Each row below holds a small network's activations on one record, seen along a few directions.
Here are examples, each followed by its value of one field, Pizo.
The largest differences between rows may come from other fields.
Random noise pushes rows far along 15 fixed directions. That doesn't count. These rows show it; they differ only by the noise:
-95, 176, -124, 287, -231, 52, 101, 132, 87, -58, -151, 36, 97, -115, 184, -178, 568, 8, 219, 67, -154, 22, 320, 97, -22, -49, 385, 116, 236, -500, 335, -25
70, -26, -83, 70, 195, 56, -187, 348, 100, 309, -449, -114, -225, -84, -10, 288, -223, -222, -269, -117, -259, 210, 152, -22, -51, 129, -238, -92, 87, 124, -128, -151
87, -48, 361, -87, -7, 196, -46, -114, 73, -81, -394, 196, -5, 201, 63, 47, -224, 137, 15, 114, -221, 147, -412, -23, 260, 23, -209, 76, -2, -173, -480, 445
45, -219, 69, 162, -237, -20, -17, -13, -131, 37, -111, -287, -50, 95, -40, -88, -75, -211, -136, 62, -147, -108, 215, 372, -75, 40, -229, 115, -89, 18, -120, 123
583, 146, 392, -285, 74, -140, 114, 98, -87, -88, 257, 6, 143, -131, -165, -347, 20, -338, 132, -200, -129, -326, 64, -225, -115, 86, 464, -151, 54, -208, -33, 324
-248, -485, -82, 11, 55, -25, -132, -152, -167, -157, 43, -206, 175, 47, 112, -103, 55, 200, -120, 156, -163, -258, -31, 39, -315, -44, 220, 46, -56, 227, 461, 75
174, -51, -242, 65, 167, -353, 196, -175, -203, -225, 405, -130, -275, -78, 49, 261, 185, 191, 45, -83, 325, 386, 258, -212, 191, 294, -267, -13, -146, 286, -155, -356
-11, 62, 36, 353, -436, 57, -42, -291, -35, -205, -182, -69, -114, 119, 140, 117, -102, 334, 32, 138, -65, 97, -4, -52, 468, 145, -174, 62, -295, -29, -236, 299
337, -197, 216, 32, -106, -181, 110, 144, -330, 146, -142, -58, 30, -70, 119, -76, 215, 388, -92, 236, -216, 196, -172, -211, -38, 186, -13, 72, -44, -278, -421, 268
125, -464, 12, -392, 487, 331, 178, 107, -584, 88, -170, 385, 64, -64, 7, -445, 58, -249, 691, -440, 23, -143, 296, 347, -70, 207, 61, 40, 108, -478, 141, -410
-17, -531, -215, 135, 293, 185, -9, -281, -44, 153, -282, 209, -323, -238, 231, 105, -68, 471, 31, -65, -404, 97, 81, -320, 176, 327, -12, 8, -216, 266, -132, -40
345, 89, 170, 81, -367, -208, 263, -91, 188, -36, 438, -270, -18, -64, -218, -127, 253, -249, -184, 141, 23, -199, 255, -119, -97, -61, 126, 63, 30, -108, 121, 144
-68, 389, 75, -72, -275, -79, 97, 81, 565, 33, 424, -166, 119, 218, -243, 235, 79, -261, -427, 314, 409, 236, -356, -161, -194, -282, -161, 59, 255, 72, 7, -196
216, -137, 423, -207, 182, -63, 131, 37, -182, -6, -160, 386, 27, 162, -109, -142, 27, -455, 411, 18, 85, 195, -176, 158, 137, 3, 69, 92, 26, -333, 619, -164
309, -242, 101, -94, 30, -63, 81, -318, 247, -38, 329, -175, -158, 44, -196, 62, -242, -185, -346, 29, -67, -194, 133, 3, -117, -5, -321, 41, -93, 409, -192, -17
187, -88, -10, -191, 24, -10, 72, 201, -211, 290, 168, 18, -55, -257, -34, -62, -17, 322, 161, -211, -87, 99, -121, -602, 49, 138, 253, -187, -95, -131, -279, 159
401, -163, 106, -364, 228, -214, -99, 484, -158, 250, 2, -146, 28, -106, -128, 92, -84, 30, -39, -191, -252, 58, 152, -181, -274, -220, -107, -155, 173, -206, 116, -49

331, 94, 50, -217, -29, 133, -133, -157, -36, 16, 218, 356, 288, 187, -10, -129, -374, 105, 147, -12, 262, -133, -188, 68, -32, -50, -148, -62, -203, 31, 154, -633 : l4
-301, -456, -47, -33, 30, 248, 171, -1, -170, -4, -424, -101, -147, 84, 37, 310, 221, 555, -98, 235, -39, 166, 22, -70, 153, -91, -489, 193, 199, -412, -124, 204 : l5
415, -49, 114, 194, 79, -222, 90, -207, 211, 149, 29, 252, -290, -213, 109, -125, 42, -96, 60, -41, -398, 177, 80, -34, 120, 213, 94, 53, -186, 250, -328, 74 : l2
-107, 258, -257, 176, 207, -17, -101, -235, 167, -369, 91, -6, -124, -38, 253, 13, -58, -35, 46, -273, -44, 49, 171, 212, 98, 223, -4, -43, -41, 487, -668, 87 : l6
-284, -176, -222, -68, -261, 71, 60, 102, 2, 467, 417, 144, 157, -103, 15, -347, 166, 214, 275, -22, 31, 106, -237, -37, -279, -244, 292, 62, -49, -108, 63, -230 : l10
162, 79, 195, 161, -360, -422, -35, 351, -154, 264, -49, -230, 219, 69, 74, 20, 253, 285, -409, 517, -87, 273, -362, 3, -312, -150, -79, 119, 27, -163, -181, 163 : l7
67, -77, 0, 183, 244, -387, 63, 8, -79, -13, 70, -228, -299, -228, -98, 123, 91, -438, -215, -31, -6, 29, 213, -205, -12, 345, 275, -90, -136, 455, 432, 19 : l3
189, 125, 58, -119, 52, 237, -124, -147, 32, 88, 119, 166, 58, 21, -67, -286, -535, -405, 73, -314, 66, -335, -65, 237, -37, 228, 57, -147, -237, 371, -447, -111 : l8
102, -72, 243, -207, 142, -16, -298, -95, -143, -242, -78, 34, 207, 190, 55, -5, -438, 58, -49, -9, -35, -172, -361, -46, -34, 73, 104, -149, -183, 286, 84, 169 : l9
-100, -169, 147, 219, -216, -134, 241, -219, 456, -88, 122, -205, -87, 93, -129, -36, 412, -393, -324, 412, -104, -73, 144, 268, -234, -244, 18, 304, 211, 20, 517, 139 : l12
-202, 69, 19, 136, -59, -32, 13, -243, 236, 51, 17, 273, -130, 55, 123, 36, -44, 99, 81, 104, -25, 341, -397, 86, 213, -38, -92, 124, -140, 227, -380, 152 : l13
-43, 625, 70, 419, -343, -281, -375, -87, 360, -124, -12, 157, 226, 203, 227, 88, -158, -60, -209, 352, 52, 266, -540, 44, 50, -23, 276, -32, -248, 441, 201, -97 : l1
-64, -451, 166, -35, 200, 56, 12, -49, -221, 179, -192, -57, 54, 49, 32, -154, -128, -106, -350, 222, -102, -87, -381, 128, -315, 302, -66, 104, -78, 313, -407, 135 : l11

Which value of Pizo does each new row have?
217, 94, 227, -57, -126, 428, 20, -81, -50, -128, -273, 150, 26, 85, -84, -289, -238, -386, 344, -288, -105, -378, 312, 249, 263, 133, 49, -14, -12, -400, -56, 121 : l10
-248, -56, -212, -201, 125, 277, 120, 117, -35, 52, 92, -197, 25, -55, -98, 42, 76, 120, -113, -116, 171, -92, 24, -181, -143, 24, -92, -41, 237, -102, -445, 34 : l7
-175, 210, -4, -142, 591, -31, 81, -61, -59, -365, -73, 508, 128, 143, 298, 101, 334, 86, 230, 142, 451, 650, -623, -210, 80, 390, 232, 45, 202, 51, -31, -434 : l10
-538, 306, -246, 328, -46, -166, -229, 191, 259, -183, -53, -346, 222, 52, 303, 75, 325, -13, -423, 265, -19, 183, -264, 112, -391, 37, 332, 29, 226, 363, -184, 143 : l4
137, 149, -68, -64, 248, 94, -55, -112, 344, 19, 71, 29, -30, -80, -57, 125, -197, -71, -445, 19, -9, -191, -35, -142, -164, 93, -93, -63, 71, 381, -323, -165 : l3
117, -17, 32, 39, 23, 26, 18, -214, -323, -211, 26, -34, -68, 47, -105, 7, -232, -107, 81, -77, 238, -259, 198, -3, 264, 247, -66, -76, -275, 134, 215, -94 : l12
297, 132, 130, 356, -186, -243, 156, -299, -46, 29, -12, 224, -251, 15, -6, 15, -13, -195, 76, 150, 93, 187, 102, 171, 385, 213, -189, 132, -348, 130, 88, -186 : l7
241, 144, -12, 118, 180, 70, -69, -33, 110, -31, -312, 321, -44, -109, 130, -67, 25, -82, 158, -103, -275, -90, 300, 170, 115, 47, 52, 10, 49, -136, 112, -194 : l2
186, 500, 151, -116, -85, 135, -221, -36, 29, -379, -5, 2, 195, 162, -21, 93, -421, 46, 13, -164, 204, -216, -128, -242, 267, 103, 47, -245, -98, 25, -169, 130 : l2
-56, 212, 116, -119, 25, -45, -91, 177, -91, -103, -151, 30, -25, 148, -173, 219, -184, -265, 197, -130, 229, 79, 45, 69, 243, -188, -114, -100, 27, -181, 552, -56 : l5
145, 295, 183, 44, -289, 127, -117, 39, 120, 43, -68, -26, 239, 104, -39, -104, -179, -84, -259, 194, 31, -217, -253, 20, -95, 13, 79, -30, -30, -51, -230, 120 : l13
-139, 125, -4, -163, 249, 281, 84, -103, -242, -458, 39, -9, 242, 159, 97, -305, 65, -317, 202, -200, 348, -213, -4, 317, -69, 380, 142, 7, 160, -44, -470, -42 : l4
23, 48, 69, -18, 90, -119, -123, 34, -131, -69, -113, 64, 4, 56, 68, -22, -140, -83, 161, -118, -55, 60, -31, 242, 76, -16, -38, -45, -79, 73, -54, 93 : l8
